Here are a small network's activations along a few directions, averaged over the inputs that share one value of a field.
Values that are neighbours, or in one group, have similar rows; names and order tell nothing.
In the rows, 500 means zero.
Strong random noise was added to every row along 5 fixed directions; ignore it. To show where, here is one row again and again, with new noise each time:
[484 549 295 426 583 509 406 505 431 551 582 406 612 430 314 298 492 602
 569]
[466 513 627 531 382 648 464 467 371 874 159 444 420 253 416 614 692 471
 251]
[471 592 575 519 711 699 544 495 215 749 258 436 388 264 403 485 603 639
 318]
[343 485 398 522 401 430 512 384 604 473 751 519 649 661 437 341 637 532
 443]
[500 533 325 462 580 571 406 529 412 668 499 427 577 375 326 404 494 570
 527]
[398 528 457 522 572 545 540 442 448 583 559 510 549 500 434 383 598 590
 423]
[329 574 446 623 711 623 602 389 324 518 788 459 499 637 413 482 643 660
 262]


S, 15 values:
s4: [339 463 482 298 351 349 616 404 797 210 158 642 509 441 635 312 440 492
 592]
s9: [426 502 527 307 245 318 519 557 724 429 183 474 578 321 613 453 471 385
 538]
s7: [570 582 779 692 766 617 638 499 175 436 651 475 299 513 650 566 455 496
 474]
s1: [736 582 823 373 170 228 276 518 575 520  61 336 460 166 386 379 694 399
 662]
s14: [413 365 717 495 718 434 579 550 487 303 324 720 431 568 718 382 437 463
 493]
s11: [700 607 626 561 720 429 505 590 332 396 486 338 456 488 488 507 579 630
 478]
s13: [450 580 758 435 702 423 674 467 383 564 281 692 301 489 576 366 486 677
 555]
s10: [647 597 644 504 913 441 700 539 500 437 397 564 451 463 628 251 495 618
 753]
s3: [527 546 208 294 622 539 458 690 563 409 389 430 588 312 435 518 301 558
 662]
s2: [737 581 452 260 720 470 634 656 429 575  83 648 389 184 509 321 193 639
 932]
s6: [574 431 735 411 152 432 309 456 465 229 529 222 403 459 504 391 512 376
 469]
s15: [525 566 861 590 235 476 568 319 486 368 406 483 430 521 661 487 606 380
 433]
s8: [569 378 349 629 510 676 328 485 438 357 678 499 521 700 587 844 380 398
 282]
s12: [481 371 463 587 764 747 657 684 398 450 480 655 367 654 671 610 357 543
 546]
s5: [547 568 309 257 329 295 444 430 634 356 673 477 588 585 345 240 432 621
 684]
S is arranged as 5 separate groups.
List the group mates of s2, in the order listed.
Answer: s13, s5
List the group mates of s10, in the order listed.
Answer: s1, s11
List the group mates of s4, in the order listed.
Answer: s9, s3
List the group mates of s14, in the order listed.
Answer: s8, s12
